A small network was shown many inputs. Here are its activations along a few directions, one row for each input.
In each table, some parts of the input vary, and every possible input appears once, in random order.
Descriptions start from the smaller parts, as in this example, which fits no table here: one of 4 places along a line, together with either a single point or one of 11 places around a ring or (one of 2 separate values, together with one of 8 places around a ring).
Shared parts are said once, and a part with two or three values counts as separate values.
In the rows, zero is written as 100.

Other details of the inputs shift rows strongly along two fixed directions, in all tables alike. That doesn't count.

Table:
x1: 35, 80, 85, 129, 78, 140, 40, 98, 88, 71, 120
x2: 40, 70, 104, 158, 113, 134, 41, 110, 105, 88, 96
x3: 181, 116, 116, 112, 140, 67, 104, 74, 118, 106, 147
x4: 71, 83, 109, 164, 100, 112, 41, 117, 101, 86, 119
x5: 156, 123, 108, 141, 96, 74, 100, 50, 66, 74, 153
x6: 151, 132, 124, 47, 97, 47, 186, 124, 129, 135, 73
x7: 73, 93, 78, 162, 116, 110, 33, 98, 98, 95, 104
x8: 175, 123, 119, 120, 138, 52, 100, 67, 114, 80, 131
x9: 40, 91, 101, 139, 75, 142, 38, 111, 74, 78, 117
x10: 164, 89, 109, 134, 125, 74, 97, 71, 122, 96, 169
x11: 126, 126, 114, 58, 96, 103, 164, 83, 101, 113, 93
x12: 75, 79, 97, 134, 104, 95, 64, 105, 118, 84, 111
x13: 58, 98, 88, 47, 88, 95, 144, 174, 84, 112, 35
x14: 45, 80, 88, 170, 91, 115, 37, 122, 90, 101, 97
x15: 59, 91, 93, 50, 84, 68, 122, 131, 112, 126, 6
x16: 159, 87, 102, 139, 109, 107, 90, 79, 127, 102, 132
x17: 57, 67, 90, 118, 79, 165, 36, 99, 88, 100, 118
x18: 95, 91, 69, 124, 123, 127, 71, 123, 83, 82, 107
x19: 133, 97, 101, 110, 99, 105, 94, 65, 95, 88, 167
x20: 25, 118, 95, 36, 81, 112, 96, 133, 91, 105, 37
x21: 60, 91, 89, 150, 96, 136, 58, 70, 67, 82, 113
x22: 132, 126, 130, 19, 105, 71, 183, 84, 96, 120, 83
x23: 90, 68, 103, 108, 102, 116, 69, 114, 119, 117, 95
x24: 169, 131, 113, 78, 118, 84, 118, 62, 92, 98, 147
x25: 36, 79, 104, 56, 83, 95, 95, 145, 120, 114, 16
x26: 62, 76, 80, 128, 71, 177, 46, 100, 97, 99, 113
x27: 77, 90, 85, 106, 77, 114, 73, 80, 77, 89, 84
x28: 34, 80, 109, 74, 105, 118, 104, 143, 117, 137, 52
x29: 134, 126, 90, 126, 110, 90, 79, 52, 74, 78, 133
x30: 40, 72, 87, 168, 110, 127, 44, 102, 94, 99, 88
x31: 124, 111, 101, 55, 97, 64, 164, 117, 140, 126, 80
x32: 56, 100, 116, 43, 86, 82, 132, 164, 117, 146, 44
x33: 146, 109, 89, 36, 111, 46, 188, 118, 100, 93, 76
x34: 51, 113, 113, 23, 67, 102, 136, 145, 90, 133, 57
x35: 126, 144, 100, 32, 93, 93, 154, 100, 107, 119, 81
x36: 181, 127, 106, 109, 129, 76, 123, 81, 129, 110, 130
x37: 56, 92, 89, 42, 107, 104, 156, 153, 88, 110, 25
x38: 173, 112, 120, 118, 129, 82, 143, 72, 125, 109, 128
x39: 167, 121, 100, 90, 94, 89, 142, 60, 108, 92, 153
x40: 27, 85, 78, 86, 84, 82, 97, 135, 112, 117, 42
x41: 122, 115, 119, 31, 84, 68, 144, 85, 95, 90, 63
x42: 186, 83, 89, 133, 126, 93, 104, 74, 85, 64, 141
x43: 169, 123, 112, 132, 93, 108, 111, 66, 90, 90, 172
x44: 126, 106, 87, 128, 94, 83, 93, 50, 80, 72, 144
x45: 35, 83, 101, 136, 94, 154, 46, 91, 78, 76, 107
Description of these inputs: one of 5 separate values, together with either a single point or (one of 2 separate values, together with one of 4 places along a line).
Changing only the choice among 5 separate values turns x41 into x9. The same change can be made to x23. Which row results? -> x32
Changing only the choice among 5 separate values turns x30 into x15. The same change can be made to x2. Which row results? -> x25
Which other rows does x8 become when the choice among 2 separate values takes its other values? List them by row number. -> x20
Which other rows does x9 become when the place on the line of 4 takes its other values? List them by row number. -> x5, x34, x43
Which other rows does x12 become when the choice among 2 separate values takes its other values? List them by row number. -> x1
Which other rows does x16 become when the choice among 5 separate values takes its other values? List them by row number. -> x6, x31, x36, x38

Table:
x46: 104, 116, 114, 76, 114, 93, 132, 134, 105, 126, 85
x47: 22, 75, 78, 97, 59, 165, 72, 135, 77, 103, 93
x48: 97, 99, 102, 71, 96, 69, 125, 108, 75, 84, 71
x49: 44, 69, 56, 97, 105, 166, 63, 137, 99, 100, 59
x50: 14, 97, 78, 110, 71, 125, 47, 107, 90, 106, 64
x51: 126, 114, 108, 136, 98, 85, 92, 53, 86, 79, 123
x52: 107, 88, 98, 61, 118, 111, 136, 94, 108, 107, 60
x53: 135, 102, 112, 150, 112, 79, 91, 75, 117, 98, 122
x54: 129, 101, 104, 116, 103, 71, 71, 54, 89, 70, 126
x55: 143, 107, 85, 149, 121, 79, 96, 98, 106, 91, 128
x56: 113, 97, 93, 52, 110, 103, 113, 83, 119, 114, 59
x57: 100, 95, 108, 72, 103, 54, 104, 109, 125, 111, 67
x58: 91, 131, 123, 60, 93, 97, 121, 94, 92, 108, 83
x59: 136, 101, 87, 123, 111, 77, 87, 82, 75, 57, 130
x60: 100, 124, 117, 65, 106, 85, 110, 112, 125, 134, 84
x61: 106, 101, 105, 58, 80, 90, 120, 108, 133, 131, 94
x62: 140, 99, 99, 153, 119, 81, 101, 92, 100, 97, 126
x63: 133, 109, 122, 134, 129, 103, 99, 88, 109, 105, 145
x64: 16, 96, 60, 117, 79, 135, 60, 137, 76, 93, 66
x65: 95, 103, 115, 67, 90, 65, 116, 89, 92, 85, 69
x66: 100, 120, 127, 73, 107, 91, 121, 116, 122, 128, 82
x67: 106, 113, 84, 52, 74, 104, 136, 114, 89, 98, 100
x68: 134, 102, 112, 110, 80, 113, 98, 58, 94, 84, 151
x69: 111, 93, 103, 69, 87, 99, 141, 131, 113, 123, 96
x70: 85, 116, 103, 80, 92, 76, 137, 92, 85, 99, 70
x71: 128, 92, 110, 127, 112, 76, 95, 61, 79, 63, 131
x72: 106, 96, 116, 66, 80, 96, 131, 113, 130, 125, 92
x73: 155, 83, 90, 122, 131, 122, 101, 72, 93, 85, 119
x74: 107, 95, 91, 78, 111, 60, 120, 137, 111, 98, 71
x75: 139, 85, 111, 127, 102, 108, 109, 85, 117, 102, 155
x76: 94, 117, 95, 82, 91, 77, 135, 103, 76, 98, 69
x77: 60, 56, 99, 176, 104, 126, 16, 106, 111, 84, 118
x78: 140, 107, 103, 142, 113, 71, 82, 68, 120, 104, 126
x79: 48, 93, 99, 159, 102, 165, 34, 92, 73, 86, 141
x80: 19, 58, 94, 121, 98, 118, 61, 144, 109, 104, 65
x81: 99, 136, 96, 59, 101, 98, 127, 118, 81, 101, 89
x82: 107, 124, 100, 72, 115, 91, 126, 140, 111, 121, 88
x83: 36, 62, 88, 119, 99, 114, 64, 153, 100, 103, 66
x84: 114, 101, 88, 65, 88, 97, 136, 137, 119, 118, 98
x85: 131, 98, 108, 152, 120, 80, 103, 80, 109, 97, 127
x86: 112, 92, 103, 60, 110, 109, 124, 87, 115, 108, 57
x87: 65, 81, 84, 138, 68, 158, 27, 77, 92, 90, 149
x88: 129, 130, 113, 110, 106, 101, 77, 56, 89, 93, 143
x89: 96, 128, 110, 63, 100, 100, 132, 112, 75, 107, 87
x90: 130, 97, 107, 113, 88, 115, 110, 63, 86, 83, 156
What do these inputs look like to the network? -> one of 5 places along a line, together with either a single point or (one of 2 separate values, together with one of 4 places along a line)
Changing only the place on the line of 5 turns x86 into x73. The same change can be made to x77. Which row results? -> x83
Changing only the place on the line of 5 turns x71 into x59. The same change can be made to x52. Which row results? -> x49
Which other rows agree with x54 in the place on the line of 5? List them by row number. -> x50, x56, x57, x60, x61, x78, x87, x88
Which other rows does x64 become when the place on the line of 5 takes its other values? List them by row number. -> x50, x51, x70, x76
